These are the activations of a small neural network, seen along a few directions. Each row is one input.
In each table, some parts of the input vary, and every possible input appears once, in random order.
A made-up example of a description, with smaller parts first: one of 4 places along a line, together with either a single point or one of 9 places around a ring or (one of 3 separate values, together with one of 8 places around a ring).
Shared parts are said once, and a part with two or three values counts as separate values.
In the rows, zero is written as 128.

Other details of the inputs vary at random and push rows far along two fixed directions, the same in every table; ignore that.

Table:
R1: [164 129 110 136 110 130 159 104 140 134 137]
R2: [161 134 116 129 116 136 168  97 138 132 127]
R3: [149 107 115 143 118 167  96  76 133 148 125]
R4: [149 102 138  70 128 118 138 176 124 180 132]
R5: [154  97 118  85 133 127 119 186  94 166 140]
R6: [ 53 178 148 194 141 104 127 103 156  42 131]
R7: [150 128  93 140 111 137 157 108 116 130 131]
R8: [172 127 109 144 124 129 153 104 137 132 140]
R9: [ 83 148 193 131 138 102  34 157 144 106 103]
R10: [143 103 124  70 125 135 135 180  97 165 125]
R11: [141 120 109 128 124 154 166 101 131 132 137]
R12: [136 164  78 197 116 138 195  27 137  98 114]
R13: [147  87 126  86 140 138 122 180 112 166 157]
R14: [ 50 147 168 128 155  98 114 167 140  94 125]
R15: [ 67 148 175 140 140 107  36 153 121  96  96]
Each input here is: one of 3 separate values, together with either a single point or one of 4 places along a line.
The inputs of R4 and R12 match in every part but the choice among 3 separate values. If R9 is changed in the same way as R4 into R12, which row does it become?
Answer: R15
Which other rows agree with R6 in the choice among 3 separate values? List them by row number.
Answer: R3, R11, R13, R14
Which other rows does R13 become when the choice among 3 separate values takes its other values? List them by row number.
Answer: R5, R8

Table:
R16: [129 134 142 129 129 122 112 124 137 127 127]
R17: [117 127 139 128 128 126 118 125 141 128 132]
R18: [114 126 137 125 129 129 120 124 136 126 120]
R19: [108 132 132 127 131 132 133 132 123 124 123]
R20: [123 139 132 131 122 119 125 134 122 125 115]
R21: [115 131 138 127 136 125 132 130 139 127 134]
R22: [114 121 129 135 132 129 116 129 126 121 135]
R23: [176 133  83 166 104 163 164  40 128 133 120]
R24: [118 128 135 132 137 131 131 136 136 120 139]
R25: [120 124 135 133 129 132 117 131 139 120 137]
R26: [130 138 139 131 126 112 125 132 138 128 126]
R27: [127 131 129 137 131 115 123 137 123 120 129]
R28: [117 138 131 124 124 122 136 135 122 119 122]
R29: [132 131 139 134 131 128 111 131 135 119 131]
R30: [123 137 137 123 128 115 136 133 138 121 133]
R31: [118 136 122 127 130 120 132 138 119 117 127]
R32: [186  83 116  65 115 141 135 165 110 202 128]
R33: [126 133 140 126 130 125 114 123 132 125 115]
R34: [127 128 133 135 133 126 110 129 122 120 130]
R35: [166 126  78 167 102 168 172  38 132 135 125]
R36: [171  72 102  69 117 158 122 163  99 199 140]
R37: [112 130 136 124 136 128 135 128 134 126 122]
R38: [121 130 128 130 133 118 134 138 122 114 135]
R39: [113 125 129 134 140 128 130 134 124 120 137]
R40: [124 137 124 135 129 117 122 137 120 123 121]
R41: [133 135 135 135 128 118 124 139 136 121 131]
R42: [110 131 123 131 138 130 129 135 120 123 129]
R43: [121 136 135 120 129 118 138 132 132 120 121]
R44: [126 134 134 128 130 121 135 139 135 114 137]
R45: [123 134 127 132 131 127 108 129 119 122 122]
What is each input in this table made of?
Answer: one of 5 places around a ring, together with one of 6 places around a ring
The inputs of R37 and R33 match in every part but the place on the ring of 5. If R21 is changed in the same way as R37 into R33, which row does it become?
Answer: R16
Which other rows does R38 become when the place on the ring of 6 takes its other values? List them by row number.
Answer: R28, R30, R31, R43, R44
Which other rows does R25 become when the place on the ring of 6 takes its other values? List them by row number.
Answer: R17, R18, R22, R35, R36

Table:
R46: [112 125 132 117 123 135 120 132 125 136 120]
R47: [243  96  51 149  99 181 192  32 130 195 139]
R48: [122 118 133 123 133 134 131 144 133 120 152]
R49: [ 72 199 126 233 143 106 166  28 170  33 117]
R50: [141 135 137 120 124 120 115 139 124 126 124]
R51: [134 119 141 126 128 134 108 136 140 124 143]
R52: [118 114 130 126 131 145 108 136 125 123 140]
R53: [129 135 126 117 130 120 138 148 118 121 131]
R54: [120 126 132 117 122 136 122 137 117 125 115]
R55: [137 128 132 128 126 112 112 140 127 133 126]
R56: [125 130 125 121 126 131 116 138 108 125 121]
R57: [137 132 143 117 119 124 121 137 132 127 118]
R58: [122 126 128 127 142 119 136 146 127 136 134]
R59: [126 127 122 126 132 112 135 148 120 128 134]
R60: [125 131 133 114 125 125 144 146 126 121 126]
R61: [121 123 120 130 129 124 113 138 112 131 124]
R62: [118 122 125 131 139 131 115 135 118 139 124]
R63: [113 119 131 120 137 132 118 127 124 137 122]
R64: [129 124 143 119 134 120 117 128 139 139 125]
R65: [116 129 134 114 127 124 142 141 134 132 131]
R66: [128 131 143 116 121 124 120 132 140 137 123]
The inputs of R58 and R47 match in every part but one. If R65 is changed in the same way as R58 into R47, which row does it become?
Answer: R66
What is each input in this table made of?
Answer: one of 3 separate values, together with either a single point or one of 6 places around a ring
Which other rows does R49 become when the choice among 3 separate values takes its other values? List them by row number.
Answer: R63, R64
Which other rows agree with R46 in the choice among 3 separate values? List them by row number.
Answer: R52, R54, R56, R61, R62, R63

Table:
R67: [147 121 120 118 119 133 141 127 124 132 129]
R68: [137 124 118 117 131 132 141 126 122 146 129]
R69: [113 131 129 132 131 125 114 141 126 114 131]
R70: [140 119 119 124 134 132 143 127 125 143 131]
R71: [112 130 132 138 134 119 116 138 127 124 131]
R72: [141 121 122 117 115 134 144 125 126 138 129]
R73: [142 116 122 120 125 133 145 125 134 136 135]
R74: [135 111 116 126 128 143 137 124 128 138 135]
R75: [147 118 121 122 124 133 124 121 118 142 122]
R76: [118 138 134 130 136 117 125 140 120 118 120]
R77: [113 134 140 129 129 121 113 130 125 125 118]
R78: [135 118 115 123 120 137 133 126 119 146 123]
R79: [110 167 113 200 133 131 163  54 151  71 126]
R80: [122 136 142 128 128 126 116 138 131 115 121]
R81: [139 118 123 119 118 142 129 118 121 140 127]
R82: [120 134 135 132 133 117 107 133 126 120 125]
R83: [111 139 136 129 132 119 128 139 122 123 120]
R84: [114 127 141 131 139 120 114 130 133 124 125]
R85: [143 117 122 121 128 127 143 125 133 142 131]
R86: [117 139 142 129 126 121 118 135 133 125 117]
R87: [141 122 125 116 122 141 134 122 134 142 130]
R88: [143 123 126 120 116 142 134 124 129 141 126]
R89: [142 124 124 117 125 134 132 123 133 149 126]
R90: [145 123 114 123 126 137 138 130 120 133 137]
R91: [119 139 131 132 137 115 122 141 123 118 128]
R92: [122 135 143 135 132 117 115 137 136 125 129]
R93: [145 119 126 125 129 135 133 123 136 145 128]
R94: [104 131 132 126 133 128 121 135 129 119 128]
R95: [105 132 131 128 135 122 119 134 129 125 123]
R96: [148 122 117 120 120 131 138 128 127 132 136]
R97: [113 137 138 122 132 112 128 135 135 123 124]
R98: [116 136 136 128 134 124 127 141 121 112 125]
R99: [125 139 138 132 131 118 112 138 133 121 124]
R100: [110 137 137 126 130 125 129 140 122 117 125]
R101: [137 151  91 202 116 146 166  38 145  92 133]
R102: [138 118 121 116 127 135 127 118 125 148 127]
R103: [142 123 122 118 117 127 141 126 125 144 124]
R104: [123 138 141 130 130 119 115 137 131 120 117]
R105: [116 129 141 132 132 124 111 133 129 118 135]
R106: [140 112 124 123 128 142 131 117 129 139 134]
R107: [117 131 140 127 130 126 112 132 124 114 122]
R108: [112 130 132 130 130 127 117 139 123 113 123]
R109: [120 134 144 132 130 124 116 138 136 119 134]
R110: [119 132 136 129 131 124 109 134 127 114 130]
R111: [148 122 120 120 121 126 139 127 123 138 124]
R112: [142 119 110 127 125 133 127 129 120 141 130]
R113: [136 113 116 127 131 136 134 125 127 145 130]
R114: [137 117 122 115 125 142 129 117 126 142 131]
R115: [117 131 144 129 134 126 120 136 141 119 128]
R116: [114 132 131 133 132 120 116 138 122 119 118]
R117: [143 122 118 128 130 130 139 129 121 143 137]
R118: [123 137 139 129 129 124 113 139 134 115 129]
R119: [145 118 122 123 121 131 140 127 129 136 141]
R120: [145 116 122 128 126 132 124 120 124 145 134]
R121: [135 122 118 116 128 139 144 126 123 139 134]
R122: [119 134 139 132 131 110 124 139 133 121 132]
R123: [150 123 116 121 122 124 135 129 126 139 131]
R124: [111 135 139 120 130 119 129 136 135 117 129]
R125: [114 134 137 132 135 122 126 142 126 116 137]
R126: [106 131 134 129 126 129 120 137 124 118 123]
What is each input in this table made of?
Answer: one of 2 separate values, together with one of 5 places around a ring, together with one of 6 places around a ring
The inputs of R85 and R73 match in every part but the choice among 2 separate values. If R78 is changed in the same way as R85 into R73, which row does it become?
Answer: R126
The inputs of R122 and R119 match in every part but the choice among 2 separate values. If R76 is changed in the same way as R122 into R119, which row does it become?
Answer: R98
Which other rows does R120 become when the choice among 2 separate values takes its other values? List them by row number.
Answer: R105
Which other rows does R82 become when the choice among 2 separate values takes its other values? List them by row number.
Answer: R110
Which other rows does R88 become when the place on the ring of 5 takes its other values? List them by row number.
Answer: R72, R81, R100, R126
